These are the activations of a small neural network, seen along a few directions. Each row is one input.
Each table varies a few parts of the input and shows all the possible inputs, shuffled.
Descriptions start from the smaller parts, as in this example, which fits no table here: one of 2 separate values, together with either a single point or one of 11 places along a line or (one of 5 places around a ring, together with one of 6 places along a line).
Shared parts are said once, and a part with two or three values counts as separate values.

Other details of the inputs vary at random and push rows far along two fixed directions, the same in every table; ignore that.

A family of inputs:
R1: [-18  31  29 -24   7  19 -34 -29  -6  15 -16  18 -15]
R2: [ 11 -33   2  26  31 -22  31  31 -24  10 -24 -23   4]
R3: [-24  22 -45  22   3 -25   0 -20  -4   0  -4   5   1]
R4: [  4 -28  20 -25 -21  22  11  31   2  21   0  29  -8]
R5: [ 11 -35  41 -24 -12  16 -22  21  12  -6  -4 -10 -10]
R6: [ -4  49 -34   7  19 -22  13  -7  -8   4   0   1  13]
R7: [ -6  33 -30   1  11  -7   8 -28   3  -1  10  -9  11]
R8: [ 15 -31 -17  28   3 -15   7  41  -1 -13   2 -10   6]
R9: [ -2  32 -16  26  38 -23 -14 -21 -12 -10 -12 -34  -7]
R10: [  3 -33 -24  35   0 -20  21  37  -7  -5  -1 -12   4]
R11: [  1  24  30 -18  12  24 -53 -34  10  -9   0  -6 -16]
R12: [-15  20  -5 -27 -18  19 -19 -38  16  12  10  21 -13]
R13: [ 25 -22   2  29   1  -1  28  23  -7 -25  14 -18  17]
R14: [-16  23  -2 -27 -19  13 -16 -34  15  19   7  32 -14]
R15: [ 12 -30  28 -21 -17  35   4  13  16   1  22  -4   3]
R16: [-23  38 -48  27  11 -38   5   0 -16   3 -12  15   2]
R17: [-28  30  21 -34 -12   3 -30 -23   0  14 -18  20 -15]
R18: [  1 -44  44 -17   0  31  -3   5  -3  11 -11  -5  -8]
R19: [-20  20  20 -26 -14   8 -40 -34  13  -1  -4  -3 -18]
R20: [ 21 -13  -3  28   8 -11  42  40 -18  -9  -4   3  22]
R21: [ 19 -23  -1  24   0  -7  40  23  -9  -7   2   2  21]
R22: [ 11 -32  31  -9 -23  35  14   1   5  -8  14  13  12]
R23: [-27  17  15 -32 -14   7 -29 -40   8   8 -10   5 -14]
R24: [ 10 -35  20 -19 -24  28  -2  16  15   7  14   6 -12]
R25: [ 36 -20   8  22   4   3  14  27  -2 -32  16 -16  18]
R26: [ -5  38 -34   8  15 -21  15 -21   0   5   5  -3  12]
R27: [ 24 -28  29 -23 -11  34  -6  19  19  -8  23  -4   6]
R28: [ 29 -28  -4   5   1  -1   7  35   5  -8  10 -12  -1]
R29: [-18  31 -28  12  18 -47   3 -17 -13   5 -23 -13  -2]
R30: [-23  26 -47  27   5 -36   6 -15  -7   5  -7  13   2]
Each input here is: one of 5 places along a line, together with either one of 2 separate values or one of 4 places along a line.
- List by row number the other rows that have the place on the line of 5 in common with R15. => R9, R10, R13, R19, R24
- A walk changes only the place on the line of 4. It starts at R25 and steps to R27. List the rest of the walk in order. => R28, R8
- Which other rows does R30 become when the place on the line of 4 takes its other values? List them by row number. => R14, R21, R26
- Which other rows does R2 become when the place on the line of 5 takes its other values? List them by row number. => R1, R9, R11, R18

A family of inputs:
R31: [ -6  18   4 -17 -19  24 -18 -29  16  -6  18  11  -1]
R32: [  6  30 -32  15  15 -15   6 -15  -2 -12  13 -10   8]
R33: [ -7  25  23 -24   0  18 -36 -31  10   0   0   1  -8]
R34: [ 10 -38 -20  20  13 -29  47  47 -18  12 -12 -12   9]
R35: [  4 -40 -19  22   6 -25  45  45 -16  13 -14  -9   8]
R36: [-10  27 -32  14  15 -31  12  -4 -13  10 -12   1   3]
R37: [  2  30 -15  20  28 -22  -6 -11 -13 -13  -9 -22   0]
R38: [-13  19 -45  22  11 -41  11   5 -12   6 -14   0  -1]
R39: [ 14 -52  38 -12  -8  24   4  25   6   2   0 -11  -5]
R40: [ -3  22  16 -15 -15  23 -20 -27  13  -8  16  17   2]
R41: [ -9  23  19 -26  -2  16 -34 -34  11  -2   3  -2 -11]
R42: [  1  23 -24  22  21 -32  -8  -3  -5 -13  -8 -24  -3]
R43: [ 24 -42  30  -9 -15  31  16  30   9   1  13   7   7]
R44: [ -5 -52  27 -12 -20  17  17  31  -2  19  -8  21  -1]
R45: [ -7  15  23 -16  -4  21 -36 -33   7  -4  -1   3 -11]
R46: [ 16 -48  22  -7 -21  27   8  35  12  -3  14   8   2]
R47: [-23  17  12 -22 -15  15 -14 -22   2  15  -5  30 -10]
R48: [  5  22 -27  24   9 -20   7 -10  -4 -16   6  -8  12]
- Changing only one part turns R46 into R38. The same change can be made to R31. Which row results? => R35
- What do these inputs look like to the network? => one of 3 separate values, together with either a single point or one of 5 places around a ring
- List by row number the other rows that have the choice among 3 separate values in common with R45. => R33, R37, R39, R41, R42

A family of inputs:
R49: [ 48 -22 -24  57  21 -21  46  32 -14 -41  18 -35  32]
R50: [ 15  43   9  17  38  -5  -3 -36 -16 -15  -8 -22   5]
R51: [-20  43 -11   5  30  -7  22 -30 -24  16 -15   2  14]
R52: [  1 -30  17   9 -11 -18   4  53 -13  -4 -21  13   0]
R53: [-20  27   0 -16 -26  36  -1 -41  17   2  28  36  18]
R54: [-10  35 -34 -11  -2 -39   6 -18   1  10 -11  -2  -6]
R55: [-12  15   0 -31  -7  21 -58 -21  26   5  15  -7 -27]
R56: [  1 -48  11  -2   8 -10  37  11 -14  25 -25 -13  -4]
R57: [  1 -21  41 -43 -25  35  22  33   4  22   6  31  14]
R58: [ -1 -58  59 -29   2  33 -15  11   6  12 -11 -27 -11]
R59: [ -5 -51  33  -9 -30  29 -24  39   7  11  -5  41 -21]
R60: [-21  23 -30  40 -10 -21 -16 -21  -4 -25   0  14   4]
R61: [-28  27  -2  26  21 -26 -17 -25 -27  -1 -34   4  -7]
R62: [ -9  20 -34  18   3 -13 -20 -27  13 -26  18 -36   2]
R63: [ -9  45 -43   5  16  -7   9  -7  -3  16   8  19   7]
R64: [-21   8  -7 -20 -40  16 -11 -52  26   4  21  22  -9]
R65: [-16  13 -12 -34 -25  13 -26 -33  23  27   9  29 -28]
R66: [ 52 -18 -23  40  36 -22  31  50 -13 -19   7 -25  10]
R67: [  8 -41  39 -38 -17  22 -17  35  14   2   0 -20 -10]
R68: [ 47 -10  11  15  17 -15  30  47 -11 -22   1 -23  17]
- What do these inputs look like to the network? => one of 4 places along a line, together with one of 5 separate values
- Changing only the place on the line of 4 turns R68 into R49. The same change can be made to R57. Which row results? => R53
